Each row below holds a small network's activations on one record, seen along a few directions.
Here are examples, each followed by its value of one field, H.
The largest differences between rows may come from other fields.
Random noise pushes rows far along 18 fixed directions. That doesn't count. These rows show it; they differ only by the noise:
[ -67 -450 -387 -345  211  296   53   64   -4   24  278 -411  171 -249
   14  269 -113  153   42  526   33  134 -148  431  115  -31   34 -114
   56 -157   21  304  174   37  236]
[ 102  497  278   84   51 -544 -101  161  305 -167  129   57   16  -93
 -601 -333   13 -271 -114  311    6  -61  300  342  -24 -230  263  159
  160  500   46  -56  124  371  -69]
[ 140   61 -122 -115 -216  185  432  366  381  -51 -409  523  -44  122
   12 -482  -79 -474 -338  381  -83 -338  140  171  336  465 -164  321
  212 -379 -113 -167 -168  449 -208]
[-444   11 -431  715  203 -560  -89   33 -198  -94 -248  -30  221    6
 -459  358 -275  -16  -18  538 -159  -88   -6  -77 -349 -100  272 -317
  -27  348   29  138  266  -64  585]
[ 200 -442  185 -372 -217  150  261  216  -20  176 -284   18  234 -352
   47 -284  832  -53 -127  377  -63 -121 -289  -59 -439 -243  344 -158
  -40  267   93  548  362   33  343]
[-115 -217  173 -187   38 -206  225 -560  429   93  406 -242   84 -588
 -359  506  -18  164 -155  267 -158  204   34  458 -354 -429  183   79
   -1  322 -185  372  147  260 -137]
[ -18 -203 -462  301 -125   17  356   29  227 -165   88  193  229    9
  -33   65 -320    7 -482  188 -113  -34 -249  -91 -154  -33  -53 -436
 -665   88 -248  217  -44  -99 -179]
[-169 -207 -276 -194  187  -30   90  102  494 -436 -650  146  -26  127
 -296  387 -227  221 -158 -143  742 -211 -462 -237 -313  -16  -40 -222
 -303 -172  282  432   43   74 -139]
[ 180  160   12  -64  293  540 -454  168  -37 -210  584  -77  679  338
   26 -280  159 -224 -384   68  -18  134  -61  523  458  -25  106 -296
  297   48 -331 -104  133 -338  -43]
[ 273  505 -654   38 -292   84  768   25  334  -50 -271  129 -158  180
   95   18  -68  106 -406   85 -243 -168  -31   26  106 -237 -404   -6
   55  205  398 -219 -158   84  194]
[  84  -75   83  337 -131 -332 -207   51 -238  199 -486  -51  -86  113
 -163  196 -142 -293  167  116 -127  -49  233 -547  -30  -78 -223   81
  -90  -39 -158  332  -57  388  -80]
[ 249  231 -257 -216  300  220  -87 -433  160  -85 -274 -241  -19  -69
  -43  659  -62   -4   80  148  -38   -7  211  156  122  -29 -308  361
  701  -87 -251  -93   56  137 -295]
[ 249  -82  298 -337 -339  210  414  -93  288  205  456  222 -113  -77
  143 -470  -49  243  -13 -322  169  138  -13  357  118  -99  114  310
 -244  -99  -79 -127 -392  -66 -349]
[ 372 -148  304 -145 -117  -12  199  194 -176  447  254  -21  170 -399
   55 -655  287   94  216  210  -42   63   21  295 -228 -185  420  354
 -145  180 -346  -98  -36  -99  -57]
[ 344  -25 -195 -165   30  565  -45 -184 -117   89  193 -592  240  184
  436  184  123  364   71 -212    3  148 -138  241  257 -312 -353   86
  270 -106  151 -319 -130 -407  156]
[-205 -489  415  -99 -223  108 -228   15   77  388 -312  235  317  543
 -231   -6 -136   73   36 -331  536  191 -165    2  -37 -613  -27   84
   32 -253  174  676 -335   70  364]
[ 131  -97  -55   61 -435  -87  -89 -213 -213  104  649  118 -429  151
  236 -229 -303  -37  280  277 -481  259  -58  233  585  316  126 -227
   32   83  479  -68 -450 -562  247]
[ 207  223 -193  -90 -127  268  189 -137  272   69   67  111  213  302
  -35  100 -111 -244 -305  201 -204  101  242  278  354  -89 -400  213
  451  -95 -270   74 -155  281 -124]
[-234  -72  146   27 -140 -582   25  -28  243  -45  -64  -63   50 -138
 -474 -112 -147 -173   36  465  -25   98  174  197 -365 -195 -127  235
   12  240   83  160   85  501  139]
[-637 -505  182  576 -275  -35  -51  -65 -255  -86 -187  545   71  251
  -71 -104  -68 -132   90  -15   45 -151  445 -179  -19  363  363   67
   23 -317 -356  -44   37   75  236]

[ 132 -370 -128 -205  -69  328   43  542 -116  113  148  -10 -216 -156
  101 -127 -128 -134 -203  -24   44 -124  -86 -237  399  -73   25 -503
 -743 -222  129  410   13  230 -180]	h6
[ 285  257 -110  609 -397 -315  204  -13 -107   38  -54   74  200  364
  181  -60  104 -189 -161 -101 -331  100   57 -770 -265  177 -470 -131
 -433  192 -524   82 -121  -15 -309]	h10
[ 352 -142   73  507  -42 -316  240   14  299  219 -351 -531 -135 -442
   32  345 -184  -40  -10  340 -275 -379  150 -102    9  -64 -112  397
 -192  -82 -116 -322 -168  287 -277]	h9
[ -43  247   26 -273  457   45 -461  143   60   30  -43 -369  113 -165
 -295  394  193 -379 -423  245 -293  -50  -85  204  248 -501 -110 -445
  384  278  464  347  371  293  353]	h4
[-206  269  -92  487  267 -235 -179 -140 -267   43  -34 -160  155   63
    6  180 -391 -142  131  -38 -222   54   63 -155  -47  474 -314  185
   80 -227 -439 -442  -60   52 -243]	h2
[ 221  295  293  160  587 -426 -328  315  605 -119  -42 -503   17 -275
 -444   10 -603  -80   -2  182  380 -305 -191  509  247  133   75  364
  -21 -171  177 -565 -244  157 -486]	h3
[-142  609  -22 -161  240  -95  -48 -499   90 -220  -19  507   37  267
 -255  274    6  137   73 -408  266  223 -120    9 -292  207  147   60
  486  187 -304  125   39 -242 -263]	h7
[-136 -295  167  348 -475  170   86 -135    8  199 -320  617  -55  171
   20 -134 -170 -389 -415 -147 -330 -170  707 -182  180 -519 -144  131
 -115  -87 -292   16 -194  424  -40]	h11
[-214 -139  -54  359  189  155   28  389  180  144 -226  221  473  280
 -314   13 -361 -170 -137  144  416 -201  117  172  125  159   13  242
  101 -489 -538  -75  -80  276 -109]	h3
[ 172   -8 -110 -171   12   -4   29   67  428  -15  248 -106 -109   54
 -226   73 -324  219   45  162  341   26   95  527  278 -400   93  153
  114   55  301  -47 -241  -59   80]	h11
[ -44  397  287 -102  -51  -41  258 -207 -198  150  -75  313 -373 -307
  132 -217  218  -38  151 -395 -229  -69  194 -119 -128  319   95  353
  157   -2 -201 -439   29  143 -323]	h10
[-454  140 -375  224  323  -55 -115  417 -603   67 -153   76  147  211
 -140 -209 -145  -50  357  334   84  -19  497  113   86  246  171  308
  469 -211 -264 -223  261  252  572]	h5
[ -48  -44  218  439  199  -95 -812 -473  115 -415   -5  -57  100  140
 -200  146 -564  -21  -83 -229   41  -33  -62  323  112 -454  144 -170
  -78  251  191 -439 -218 -562 -212]	h2
[ 266  615  260  278    3  194   29  -72   36  -51 -243  232  321  407
  133 -163  478 -130 -364 -488 -128 -191  -16 -108  111   -7  115   78
  409  131 -201 -271  -32 -189  -76]	h1
[ 119  -90 -108 -345  -86  317  330  -30  271 -565 -119 -314 -137 -170
  169  283  643  146 -212  -94  137 -228   97 -211   -9   74   45 -154
  -29   42  123  243  458  339 -156]	h1
[ -42   97 -771  577  157 -186  195  105 -431  110 -385  316  -93  322
 -144  564 -370  366  343  -50  322  -32  239 -732 -176   46  250 -111
 -248  -47 -556  436   -6 -144   75]	h8
[  11  -94 -496 -487   -1  331  274   -1  122 -139 -386  467 -312  -11
  101  187  -35  -53 -210   87   54  -73   91 -224   50   -7 -142 -137
   18 -106   26  450   81  190  -75]	h9
[ 221  147  182   96   87 -168   20  190   -7  651 -344   24  -29  -24
  -80  -61 -331   24  -40 -204  -46  -86 -528   31   49 -426   31   50
 -177  -34  380   33 -467 -154  140]	h8
[-221 -215  274 -651   89  567 -311 -428 -206  -62   -5  -59   58 -234
  300  -24  211 -205   17 -264 -172  192  142  179 -121   14 -546  237
  369 -281 -193 -270  248  265 -302]	h7
[ 281   82  253  171  -97 -240   59  -73  375  -95  254 -132  -91 -228
  -14 -144  -83 -104 -264   57 -241 -106   39  156  130  -57   93   34
 -277  192    6 -208 -183   12 -354]	h4
[ 290  284  231  103  -71 -141 -327   -7  -23 -239  562 -385  -50  330
    6   51  158   34  275 -147  127  198  377 -126  365  182  -66   80
  150   90 -139  -38  -35  -17 -239]	h5
[ 324  -63  -50 -343   36  352 -411  218  120  -96 -457 -133 -230  227
  136   94  -28 -312  -65  122   14 -222 -203  -44  588  -18 -392 -179
  320 -256  717   38 -153  -36   92]	h6

Here are new rows. What is H for each?
[  17  -38 -432 -245   79  274 -159  109 -384 -132  256  304 -165   10
  228 -128   12 -268    7  400 -365   87  -62  -35  368  558  105 -467
  112  -44   -7  184  129 -305   94]	h6
[ -42  -56  421   29   78 -106    9 -216 -118  563  160 -194  174 -379
   60  197  225    5 -195 -291 -367  145 -286 -139 -327 -324  -42 -140
 -217  133 -123  173    1  -27   -3]	h4
[-366 -159  426 -149  188 -170   58  193  208 -118 -333    7 -370 -504
 -416   73  -11   68  145 -187  495 -363  318   42 -143  -22  371  311
 -129 -188  117  -95  273  681 -197]	h3
[-301  -51  369  344  -35   61 -171  -17   10 -293 -143 -457   33   64
  294  153  416 -219  -22  -63 -248 -344  -85  -45  250  729 -158   -3
  449 -371  399 -645  171   11  232]	h7
[ 217  -47  154 -233  160  -52 -463 -395   74   86  153 -120    6 -471
   77 -147 -344 -363 -348  203 -669  183 -183  352  -84 -530 -355 -116
 -193  373  104 -209 -151 -187 -319]	h9
[-432 -262  178  -15  589  271 -533  112 -449  116  -73  201  182 -382
   78 -176  -91 -103 -119 -238  -45 -113 -295  140 -147   -3  424 -331
 -210 -140 -107 -253  219 -373   66]	h10
[-176  140  -36   64  397   -5  -38  -22    8 -114 -275 -244  446  -96
 -221  319  405  106  -44   99  170 -109  121   76 -409 -144   85  188
  466   98 -314  -62  483  189  217]	h8
[-202   65  293 -502  136 -281 -264 -169 -186  258 -397  303 -505 -164
 -247  -50 -326    2  513 -322  297  186  326 -162 -284 -242 -194  559
  125 -122   31  115 -132  453 -217]	h5
[-481  211  -32   64 -145  -76  201   96  344 -209 -145  135   66  539
 -288  144 -123  209 -236 -497  510   -1 -135  -92  -81 -200 -350 -169
  -39  -75  548   33  -40  203  345]	h3
[-170  581   65  207  465 -137 -373  258   34 -200  169  604  360  -10
 -562 -528 -184 -450 -369  224  -24 -126   33  580   39   -3  547 -193
  220  390 -276 -371  215 -146  -93]	h2
[-342  201 -318  286   90   -5  281 -239   62   97  277   48  393   50
  -53  222 -196   24 -440   82 -397  153 -247  252 -143  -57 -137 -270
   17  130  -91  -37   29 -119  280]	h2
